Each row below holds a small network's activations on one input, seen along a few directions.
Each table varies a few parts of the input and shows all the possible inputs, shuffled.
Descriptions start from the smaller parts, as in this example, which fits no table here: one of 4 places along a line, together with either a single point or one of 9 places along a line or (one of 3 separate values, together with one of 8 places around a ring).
Shared parts are said once, and a part with two or three values counts as separate values.

A family of inputs:
x1: [  8.1  -2.9  30.7  -0.8  12.4 -10.6  -1.2 -20.9  -0.6 -26.5  -4.6 -10.9
 -13.0]
x2: [ 22.5 -12.0  22.9  -5.6 -10.8   9.6   6.5 -14.4  13.6  -2.6  -6.3   7.6
 -17.2]
x3: [ -5.1  -9.1   4.6  19.3  32.8  11.3 -23.5  -1.6 -14.0 -14.1  -0.6   6.5
   7.3]
x4: [-10.1  -3.5  -5.5  31.3  35.1  -8.0  -8.5  -3.7 -11.8 -13.9  -2.8  20.5
  -3.5]
x5: [ 15.0  14.7  25.1 -30.4  -8.3 -19.2  -6.7  -5.3 -15.6   6.7 -13.2   3.2
 -17.6]
x6: [-13.8 -16.6   4.5  19.1  22.9   5.9 -14.8   3.2  -6.7  -8.9   2.9  -2.0
  26.9]
x7: [  5.4   1.3 -13.8 -29.2 -26.7 -25.1  -1.4   0.9  -3.4  11.7 -14.8 -22.5
 -13.7]
x8: [ 18.7   1.8   3.8 -32.5 -14.7 -17.9   8.2   6.5  -6.4  17.3  -9.3 -25.8
   2.0]
x9: [-50.9  87.1 -21.0  13.4 -11.2  54.2   5.1 -35.6  15.7  38.2  46.5  -5.9
  14.9]
x10: [-19.1   5.3   2.2  -7.8   3.9  -9.4 -15.2  33.6 -14.9  17.5   1.4  14.3
  13.4]
x11: [ 12.3 -15.1   9.7  -2.0   7.1  -8.5  13.6  -9.5   9.4 -17.1  -1.6 -39.5
   5.0]
x12: [ 11.2 -21.1  22.3  -5.8 -18.5   5.0  15.3  -9.0  19.9   1.8  -2.7  -0.4
   2.3]
x13: [ -9.5  16.1  -6.9   0.7  12.3  -4.7  -4.9  21.7 -31.1  12.4 -20.3  35.3
  -3.9]
x14: [ 10.0 -13.4 -19.2   3.8   4.3  17.1   3.2  21.4  13.2  -4.7  18.1  10.9
  17.9]
x15: [ -2.0  -9.9 -13.1  20.0  16.6   8.8   4.2   7.0   4.4   1.1   2.0  44.7
 -11.2]
x16: [ -2.6 -17.5  28.3   1.2   4.6  -9.3   8.1 -16.8   5.9 -14.3  -6.9 -23.8
   6.6]
x17: [  0.4  -0.7  21.9 -25.3 -14.6 -24.3   0.3   2.0  -2.7  22.5 -10.9 -11.0
  -3.4]
x18: [  2.6 -11.4 -13.1  17.4  23.5   6.2 -10.5  10.6  -1.7 -12.5   6.7 -19.4
  26.6]
x19: [ 11.2  18.2  13.8 -14.7  -6.8 -33.5   4.4  -6.9 -11.8  13.9 -22.4  13.2
 -26.4]
x20: [  1.3 -12.6  -2.3   5.4  13.9  23.5  -8.2   9.9   2.1  -5.8  10.6  37.1
  -1.8]
x21: [ -7.2   9.0   3.0  -8.0  11.4   8.4 -21.4  25.3 -28.5  15.4 -12.7  19.0
  -0.3]
x22: [ -2.3 -14.9 -35.3   8.7  -6.8  10.4  -6.7  14.8  16.0 -10.9  12.9  12.6
   2.6]
x23: [  2.4 -16.4  -8.2  -1.5  -6.7  -8.9   7.5 -18.7   5.5 -25.8 -10.6 -35.4
  -4.0]
x24: [ 13.2 -15.7 -13.0  -7.2 -28.2  -6.1  12.1  -6.8  27.7 -13.8   4.2  -8.0
 -14.8]
x25: [ 19.3  -8.3  11.2   9.9  -9.0  -5.2  17.7 -16.3  16.2   5.0 -15.7  15.6
 -26.7]
x26: [ -9.9  10.5 -30.8 -11.6 -11.5  -2.8 -16.3  31.2 -20.1   1.6  -9.6   1.1
  10.0]
x27: [-39.4  76.9   0.6  14.4 -40.4  32.3  29.4 -52.2   7.6  36.2  58.1 -28.6
 -11.7]
x28: [  0.6   5.5 -15.6 -10.5   1.6   2.8  -9.6  37.8 -17.0  18.3  -4.6  -7.5
  19.9]
x29: [ -7.6  -7.8 -28.4  16.6  10.5   0.6 -16.7   3.1  -5.8 -28.6   2.9 -10.9
  16.8]
x30: [ -8.7 -23.9  -3.0  10.8   5.6  16.1  -4.4  15.7  14.5   9.4  12.0  20.7
  11.9]
x31: [  7.6   0.1  19.5  12.0  11.7 -18.9  13.5 -26.0  -4.3 -21.1 -17.8  -0.3
 -15.7]
x32: [ 26.4 -13.9   4.9 -11.0 -16.4   0.2  21.1  -1.0  24.7  -8.1   9.1 -10.6
   0.8]
Changing only one part turns x11 into x18. The same change can be made to x5. Which row results?
Answer: x21
What do these inputs look like to the network?
Answer: one of 2 separate values, together with either a single point or (one of 3 separate values, together with one of 5 places along a line)
Change only the choice among 3 separate values in x30. List by row number the other rows that result.
Answer: x6, x10
Change only the choice among 3 separate values in x18. List by row number the other rows that result.
Answer: x14, x28

A family of inputs:
x33: [  3.1 -38.6  -4.8   9.4   9.4  -3.6  -3.8  13.2   8.5 -20.4 -10.6  11.1
   8.3]
x34: [-48.1  88.8   1.4   9.7 -35.6  57.3  20.8 -43.5  30.7  63.1  70.8  -6.6
  -1.6]
x35: [ 15.5 -10.1  25.8 -11.8  13.5 -35.5  -4.2   6.0 -20.2  -8.4 -26.2   7.6
 -12.1]
x36: [ 15.1 -29.3 -14.4  -1.4  11.9  -1.8  -7.2  33.4 -10.7  -6.9 -14.2  21.7
  13.8]
x37: [  8.2 -27.2   1.3  -0.6  15.2   5.2 -16.1  15.7 -13.3 -11.5 -23.9  16.0
   5.3]
x38: [ 22.1 -21.9  11.5 -24.5   0.0 -20.9 -12.0  14.5 -13.4 -11.4 -28.0   0.8
  -8.3]
x39: [-43.6  91.1 -29.8  19.0 -39.1  48.3  21.7 -52.4   8.1  43.2  47.2 -10.5
 -16.5]
x40: [-63.9  90.1 -27.9  13.9 -21.4  44.6   4.8 -29.4   2.6  39.8  61.9 -42.9
  26.4]
x41: [ 27.9 -30.5  15.0  -4.4   8.6 -28.1   4.6  -5.9  18.1 -26.6 -12.7 -17.8
 -13.2]
x42: [ 16.2 -37.0   6.2  18.0  20.6   0.8   2.2  -3.4  10.4 -27.5  -8.3  -1.9
   1.4]
x43: [  4.3 -14.8  13.8  10.7  29.1 -12.0 -11.7   8.8 -21.0 -10.4 -16.6  23.1
  -1.5]
x44: [ 26.0 -26.5  -3.4 -23.5  -5.7 -24.2   0.2  32.0  -9.8  -2.9 -24.0   4.9
   2.8]
x45: [ 17.3 -34.2   5.2 -14.4  -6.5 -30.0   0.7  11.0   9.8 -20.1 -15.4  -5.5
  -4.7]
What do these inputs look like to the network?
Answer: either one of 3 separate values or (one of 2 separate values, together with one of 5 places along a line)
Change only the place on the line of 5 in x35. List by row number the other rows that result.
Answer: x38, x41, x44, x45
